Each row below holds a small network's activations on one input, seen along a few directions.
In each table, some parts of the input vary, and every possible input appears once, in random order.
Descriptions start from the smaller parts, as in this example, which fits no table here: ring(8) and (point or (values(2) and line(4)) or ring(11)).
Shared parts are said once, and a part with two or three values counts as separate values.

Other details of the inputs vary at random and push rows far along three fixed directions, the same in every table; ignore that.

Rows:
row 1: [ 18  -1   4   9   4   4   3 -19  10  25  15]
row 2: [  7  -1  -6   1  -2  -3   4   1  -2 -14  -4]
row 3: [-29  12  16 -12   5 -17   3  16 -24  11  29]
row 4: [ -1  -6   8   0  -4  -1  -3  -1  -6 -10 -11]
row 5: [  7   4  -2   1   1  -3   6   1  -3 -11 -10]
row 6: [  9   2  -5  -1   2  -2   5   2  -3 -12  -6]
row 7: [  8   6  -5   1   0  -1   3   0  -1 -13  -5]
row 8: [  1  -7   4  -2  -3  -1  -6  -2  -7  -9 -10]
row 9: [  3  -4  -2   0  -7   1  -8   1  -8 -11  -5]
row 10: [  4   0   3  -3  -4   4  -5   2  -6 -10  -9]
row 11: [ -5   1   1   0   2  17  -4 -13  17  18   7]
row 12: [  9   2  -6   1   2  -1   3   3  -2 -14  -4]
row 13: [  8   5  -4  -1  -1  -3   5   1  -2 -11  -7]
row 14: [ -8  -6   5   1   7  14  -3 -12  15  21   2]
row 15: [-23  15   4 -10  10 -23   8  16 -20   6  37]
row 16: [  2   1   6  -1  -4   2  -4   0  -6  -9 -12]
row 17: [ -1  -4  -8  -1   6   8   7 -13  18  17   8]
row 18: [  2  -3   3  -1  -7   3  -5   0  -5 -12  -6]
row 19: [  5  -3  -3   1   0  -5   6   1  -4 -11  -8]
row 20: [  4  -3   0   2   1  -7   6  -1  -3 -11  -9]
row 21: [  2  -5   2  -3  -6  -1  -7  -1  -7 -10  -8]
row 22: [-21  -7 -17  31 -44 -25 -19  80  47  36 -23]
row 23: [ -1  -3  -6   0  13  11   7 -12  18  18   5]
row 24: [ 10   3  -8   1   2   0   3   4  -4 -13  -4]
row 25: [ -5  -5  -3   0   0  17  -3 -13  14  18   9]
row 26: [  2   4 -10   1   7  13   5 -13  17  16  10]
row 27: [-25  21  13 -10  14 -22  11  12 -21   9  31]
row 28: [  8  -2 -10   1  -1  -5   0   1  -4 -13  -3]
row 29: [  8   0  -8   1  -2  -2   4   1  -4 -13  -3]
row 30: [ -4  -9  -5   2  10   4   4 -16  17  18   5]
row 31: [ 14  -4  10   8   0  11  -4 -22   5  27  15]
row 32: [  6  -5  -5   0   2  -7   2  -2  -4 -11  -8]
row 33: [  6  -1   0   2   5  -5   5   2  -3 -11 -10]
row 34: [  0  -8   7  -1  -2  -3  -7  -2  -7  -9 -11]
row 35: [  5   1   0   0  -4   6  -6   3  -7 -11  -6]
row 36: [-29  18  20 -10   7 -17   2  15 -23  11  26]
row 37: [  4   0   2  -1  -4   5  -6   3  -5 -12  -6]
row 38: [  4   4   0   0  -7   6  -6   1  -7 -10  -7]
row 39: [  3   3   4  -2  -7   3  -5   1  -6  -9 -10]
row 40: [  7  -3  -6  -1   0  -7   2  -1  -3 -12  -5]
row 41: [ -6  -6   1  -3   1  14  -2 -14  15  19   6]
row 42: [ -6  -5   2  -1   7  16  -3 -12  15  21   3]
Each input here is: values(2) and (point or (line(4) and line(5))).
The inputs of row 5 and row 16 match in every part but the values(2) part. If row 29 is changed in the same way as row 5 into row 16, which row does it become? -> row 25
The inputs of row 23 and row 42 match in every part but the values(2) part. If row 30 is changed in the same way as row 23 into row 42, which row does it become? -> row 34
Which other rows does row 41 become when the values(2) part takes its other values? List them by row number. -> row 17
Which other rows does row 18 become when the line(4) part takes its other values? List them by row number. -> row 11, row 22, row 37

Rows:
row 43: [-15   1 -21  -7  24   8  18 -15  26  22  27]
row 44: [ 12  -1 -11 -10  10  18   7 -29   3 -32 -19]
row 45: [ -7   8  11 -10   2 -29   3  20 -39 -54 -22]
row 46: [-16   8  -8  -2   6   3   9   8  21  31  19]
row 47: [  0  -8   9   3 -26 -21 -12  38 -26 -42 -40]
row 48: [-28 -11 -13  15 -24  19 -21  31  53  44 -13]
row 49: [ 14  12 -12  -7  -2 -34  14  30 -44 -66 -12]
row 50: [  2   8  -3   2  10   8   9 -19  15  34  28]
row 51: [ -4  13  18  -6  -5 -45   4  44 -54 -46 -12]
row 52: [ 26 -18 -25   7  -2  34   1 -27  36 -20 -45]
row 53: [ 40 -16   2   1  10  18   1 -46  -4 -26 -32]
row 54: [ 34  -3 -18  -2  16   8  14 -36  -3 -19   0]
row 55: [ -3  -4 -22  21 -14   7   1  26  58  44  -8]
row 56: [-29 -18  -4   7  -4  19  -9  -3  49  52  -1]
row 57: [ 30 -25   2  27 -31  11 -17   0  27   3 -42]
row 58: [ 39  -3 -15   3  13   4  14 -39  -3 -18   2]
row 59: [ 38 -13   8   0  -8  34 -18 -46 -11 -26 -20]
row 60: [ -2  -1   9   3  14   2   5 -21  13  40  23]
row 61: [ 31   4  -1   9  -2   6   7 -12  -1 -11  -7]
row 62: [-13  31  14 -27  52 -11  32 -42 -43  22  96]
row 63: [-18   1   6   1  -7  16 -16   5  15  34  16]
row 64: [-20  11  25 -12 -15 -41  -6  44 -58 -33   1]
row 65: [-42  36  -2  -7  10 -58  21  64 -26  22  63]
row 66: [  9   3 -10   6   5  16   7 -15  26  27   6]
row 67: [ 45 -18   0   2 -13  41 -21 -44  -6 -38 -42]
row 68: [-26  -1   0   0  11  -3   4   9  20  34  12]
row 69: [ 13 -21 -13  13 -27  30 -24   5  29  -9 -48]
row 70: [-43   6   6   0  22   0   8   4  37  85  54]
row 71: [ -7 -16   4  15 -10  15 -10 -13  43  61   8]
row 72: [-11  -5 -11  28 -39 -43 -10  90  18 -15 -59]
row 73: [ -6  10  27  -3 -24 -46  -9  54 -60 -47 -15]
row 74: [  0 -25  -4   3  -8  23 -14 -22  28  -2 -36]
row 75: [ 25   8   1 -36  46   9  25 -70 -56 -55  31]
row 76: [ 27 -17 -30  21 -22  18  -3  12  45 -15 -59]
row 77: [-44  36  31  -1 -19 -42 -11  71 -41  29  56]
row 78: [-21  -1   3  -2  -7  16 -16   6  15  31  14]
row 79: [  8   2  23 -43  33  37  -7 -82 -64 -67  10]
row 80: [-15   2 -21 -10  26   8  17 -23  28  20  27]
row 81: [-19  25  37 -26  47  -9  19 -42 -50  22  77]
row 82: [ -4   2   9  21 -48 -46 -17  81 -17 -15 -38]
What do these inputs look like to the network? -> line(5) and line(8)
The inputs of row 49 and row 80 match in every part but the line(8) part. If row 47 is changed in the same way as row 49 into row 80, which row does it become? -> row 74
The inputs of row 70 and row 72 match in every part but the line(8) part. If row 63 is changed in the same way as row 70 into row 72, which row does it become? -> row 48
Which other rows does row 64 become when the line(5) part takes its other values? List them by row number. -> row 46, row 51, row 75, row 78
Which other rows does row 62 become when the line(5) part takes its other values? List them by row number. -> row 57, row 61, row 77, row 81

Rows:
row 83: [ 45 -23 -22  20 -13  19 -10 -14  27 -15 -43]
row 84: [-24  15  -2 -19  27   6  16 -26   0  27  46]
row 85: [ 30 -16   3   0  14  38   1 -58   9  -5 -15]
row 86: [-23  -4  -1  10 -28  -9 -15  38  22  25 -12]
row 87: [ 31 -24 -23  10  -9  25  -6 -20  26 -19 -44]
row 88: [-21   2   0   3  -8  -3  -2  24  17  26  -2]
row 89: [ 36 -29 -12  31 -41  14 -23  10  36 -12 -68]
row 90: [-10  -3 -12  14 -13 -10  -1  35  21  23   2]
row 91: [ 23  -8  -7 -20  41  48  11 -92   4 -16   8]
row 92: [ 15  -2  13   0 -25 -21 -19  28 -46 -77 -50]
row 93: [-24   5   8   0   4  -1   4  12   8  35  23]
row 94: [-21   1   1   4   1   1  -5  20  18  23  -1]
row 95: [ 34   5  13   4 -18 -24  -7  24 -51 -70 -44]
row 96: [ -4  11  -3  -1  11   0  13 -11   9  21  27]
row 97: [-8 -1 -8 -2  4  3  3  4 13 18 15]
row 98: [-25   0   8   0 -12  -3  -9  17  14  30  12]
row 99: [-34  32  24 -35  33 -32  12  10 -79 -30  59]
row 100: [ 23   3   7 -13  16 -39  21  -9 -57 -68 -12]
row 101: [-13   7   1  -5  16   2   9  -8   1  31  40]
row 102: [ 37  -6  -6 -10  31  40  10 -84   4  -9   9]
row 103: [-26  -1   7   9 -18  -8 -10  29  14  34  10]
row 104: [ -7   8  -6  -9  15   7  12 -18  10  15  25]
row 105: [ -8   8  -5  -3  12   3  12 -11  10  18  25]
row 106: [-19  26  26 -20   1 -37   6  36 -64 -36  17]
row 107: [ -8  -6  -4  31 -44 -22 -23  65  32  31 -27]
What do these inputs look like to the network? -> point or (line(4) and line(6))
